Each row below holds a small network's activations on one input, seen along a few directions.
In each table, some parts of the input vary, and every possible input appears once, in random order.
Descriptions start from the smaller parts, as in this example, which fits no table here: one of 3 separate values, together with either a single point or one of 11 places along a line or (one of 5 places around a ring, together with one of 6 places along a line).
Shared parts are said once, and a part with two or three values counts as separate values.

Other details of the inputs vary at random and push rows far along two fixed directions, the same in every table; ignore that.

Table:
R1: [-15 -29 -33  45  14 -13  27  24  -5   2 -20 -17   8]
R2: [ -2  11  12 -23 -10  12   4  12  -4 -15  22 -10 -11]
R3: [-13 -29 -34  46   1 -11  20  24   4   9 -25 -13   9]
R4: [ 10  -1   7  -5   6 -13 -33 -58  21  38 -22  16  13]
R5: [ -3 -15  24 -19  24 -11 -10 -36  -5  52  -4  61  34]
R6: [-24 -32 -26  35  20 -17  26  19  -3   5 -17 -26  12]
R7: [  7  18  11 -20  -3  16   4  16 -14 -27  25  -3 -15]
R8: [ 12   4   5  -6   5 -14 -35 -57  21  36 -23  17  13]
R9: [-14 -32 -34  47   4 -13  22  24   0   4 -23 -12  10]
R10: [  5  13   8 -15 -14  15   4  18 -10 -24  24   2 -16]
R11: [ -2  16  12 -28  -1  14   4  18 -17 -27  28  -8 -14]
R12: [  8  13  11 -19 -16  13   0  18  -5 -14  18   0 -18]
R13: [-17 -22 -22  41  10 -18  22  17   7   7 -26 -23  14]
R14: [  6  12   7 -18 -12  22   3  21 -21 -26  25   5 -20]
R15: [  7  16  11 -16  -9  12   3  14  -6 -24  22  -3 -11]
R16: [ 18   8   2   5   3  -9 -33 -57  24  29 -23  21  14]
R17: [ -9 -25 -25  39   9 -20  20  19  10  13 -27 -21  12]
R18: [ -2  14  11 -25  -7  10   4  15  -9 -24  25  -7 -11]
R19: [  9  10   9 -19 -19  16  -2  19  -7 -13  15   4 -18]
R20: [ -3   9  14 -24  -7  11   5  13  -8 -21  26  -8 -11]
R21: [ 21  24  19 -27  -2  -1 -49 -74  20  26  -8  31   7]
R22: [  1  18  17 -21  -1  15   4  15 -16 -27  22  -5 -14]
R23: [  4  16  19 -21  -9   9  -1  12  -4 -13  14  -6 -12]
R24: [ 17   6  -1   6  -1  -6 -34 -57  21  31 -22  28  10]
R25: [-19 -24 -22  42  14 -19  24  18   4   2 -24 -22  15]
Each input here is: either a single point or (one of 4 places along a line, together with one of 6 places along a line).
Start at R20 and move only the place on the line of 6, one step at a time. The first step leads to R18. Which rows follow, in order?
Answer: R25, R15, R10, R9

Table:
R26: [  6  -6 -16  22  -4  -8  -3  -1  15   8 -20  -8   2]
R27: [ -9   3  18 -17  -2  12  18  31 -16 -16  24  -2  -7]
R28: [-34 -33 -42  57   1 -14  62  87  -5 -29 -13 -60   1]
R29: [-36 -42 -31  47  23 -26  42  41  -4   6 -20 -27  23]
R30: [ 12  23  12 -18  -5  10 -19 -23   5  -7   7  -1 -11]
R31: [ -1  23  32 -45  -5  22   7  25 -21 -33  48   3 -17]
R32: [  6  -9   1   2   7 -11 -16 -33  10  35 -19  30  18]
R33: [  9  35  49 -69 -24  38   5  40 -33 -42  63  10 -34]
R34: [ 15   4  -4   7   6 -10 -29 -52  18  21 -23   5   6]
R35: [  4  -7   1  -3  12  -9 -20 -40   6  35 -18  28  14]
R36: [ 15   8  23 -25  -2   3 -34 -49   4  29  -5  41   5]
R37: [-8 -5  5 -6 11 -3  3  1 -6  3  4  2 11]
R38: [  4  -4   8   2  12 -10 -13 -36  12  30 -14  25  19]
R39: [-32 -46 -36  61  23 -34  46  38   5  22 -36 -21  34]
R40: [  7   7  19 -20  -1   2  -6  -8  -3   9   9  21   2]
R41: [ 13  10  -2  -4 -15   7 -18 -16   9  -1   2   6  -8]
R42: [  1  24  14 -23 -21  25  19  51 -12 -50  38 -26 -29]
R43: [  0  -3 -13  11  -2  -6  -6  -8   8  -1 -11  -9  -3]
R44: [ -1  33  44 -63 -24  37  13  50 -33 -47  62   3 -29]
R45: [ 20  45  31 -58 -38  41  -6  33 -16 -53  61  -3 -41]
R46: [-32 -39 -27  42  11 -17  67  87 -15 -10  -4 -37  10]
R47: [ 14  14   9  -8 -12   6 -19 -17   6  -2  -2   0 -12]
R48: [  4  -3   9  -4  19  -9 -18 -42   8  26 -11  20  18]
R49: [ -8   2  11  -9   1   5  27  39 -12 -15  21  -6  -1]
R50: [-17 -27 -36  53  15 -28  10  -8  17  14 -40 -24  20]
R51: [ -3   7  -1  -4  -9   7  13  30  -8 -31  16 -26 -18]
R52: [ -4  22  29 -42 -15  23  17  44 -23 -34  45   2 -15]
R53: [ 31  27  17 -15  -8   1 -43 -57  23  17 -11  23  -2]
R54: [-14 -35 -44  58  13 -27   8 -12  17  21 -40 -18  17]
R55: [ -9  -3   9 -17   3   7  22  38 -20 -19  24 -10  -6]
R56: [ 15  42  31 -51 -33  37   4  47 -19 -58  55 -14 -43]
R57: [ 24  25  20 -17  -7   7 -44 -62  19  13  -8  20  -4]
R58: [ 22  16   8 -12 -13   6 -44 -58  16  17  -7  23  -5]
R59: [-13 -38 -49  63  16 -30   5 -17  19  33 -50 -17  20]
R60: [ 28  30  20 -18  -6   4 -41 -59  24  12  -7  21   0]
R61: [-27 -12 -22  18  -6   5  55  88 -21 -51  19 -61 -14]
R62: [  3  -5   7  -3  15 -13 -19 -41   7  27 -13  23  15]
R63: [ 10  25  10 -21  -9   9 -20 -20   3  -9   7   1 -10]
R64: [  1  29  33 -66 -21  40  12  47 -35 -45  67   5 -33]
R65: [-32 -37 -28  30   1  -4  60  83 -20 -17   9 -28   3]
R66: [-25 -50 -54  78  10 -29  32  33  11  15 -50 -39  14]
R67: [ 26  21  10 -20  -4   3 -49 -66  17  17 -10  22  -3]
R68: [  5  16  24 -37 -14  19  10  34 -18 -19  35  10 -13]
R69: [  3  -1   8  -4  17  -8 -18 -41   8  30 -12  22  16]
R70: [ 22   8 -11  28   8  -1 -28 -48   9   8 -27  26   6]
R71: [-27  -7  -1  -6   0   9  48  81 -30 -35  31 -29  -9]
R72: [ 14  12  22 -31   4   1 -37 -56   6  23   1  40   6]
R73: [ 16  10  19 -31   5   5 -37 -60   5  24   3  40   7]
R74: [-12 -30 -39  65  15 -34  11  -9  27  27 -54 -20  28]
R75: [-18 -24 -29  47   3 -16  21  23   8   0 -28 -32   8]
R76: [-12 -38 -46  65  10 -28  13   7  21  24 -49 -22  18]
R77: [ -9   5  18 -33 -18  27  25  56 -30 -34  46  -3 -22]
R78: [ 26  27  19 -23   0   5 -46 -70  17  12  -5  18   0]
R79: [-23 -20 -32  29  -5   0  47  79 -15 -32   3 -51 -16]
R80: [ 17  11  21 -32   6   2 -39 -58   5  27  -2  40   8]
R81: [  6 -10  -1   4   6 -10 -13 -34  11  34 -14  29  19]
R82: [ -4 -24 -24  48  26 -15   9 -12  -5  19 -31  23  25]
R83: [ 13  14   3 -16 -10  10 -21 -24   3  -6   9   3 -10]
R84: [  0  -9   0  -1  11  -9 -18 -41   7  26 -10  26  14]
R85: [ 12  23  15 -19  -6  10 -19 -26   6 -14  11   0 -11]
R86: [ -9 -29 -38  55  17 -29   5 -13  18  28 -48 -21  16]
R87: [-6 -9  1  0 12 -7  6  2 -6 13 -4  5  6]
What do these inputs look like to the network?
Answer: one of 2 separate values, together with either a single point or (one of 5 places along a line, together with one of 6 places along a line)
The inputs of R70 and R82 match in every part but the choice among 2 separate values. If R54 is changed in the same way as R70 into R82, which row does it become?
Answer: R84
Change only the choice among 2 separate values in R69. List by row number the other rows that result.
Answer: R30
Change only the place on the line of 5 in R47. List by row number the other rows that result.
Answer: R57, R58, R66, R75
Start at R53 and move only the place on the line of 6, one step at a time. The first step leads to R56. Which rows follow, in order?
Answer: R47, R86, R34, R51
Start at R65 and move only the place on the line of 5, one step at a time. The first step leads to R32. Which rows follow, in order?
Answer: R40, R38, R52
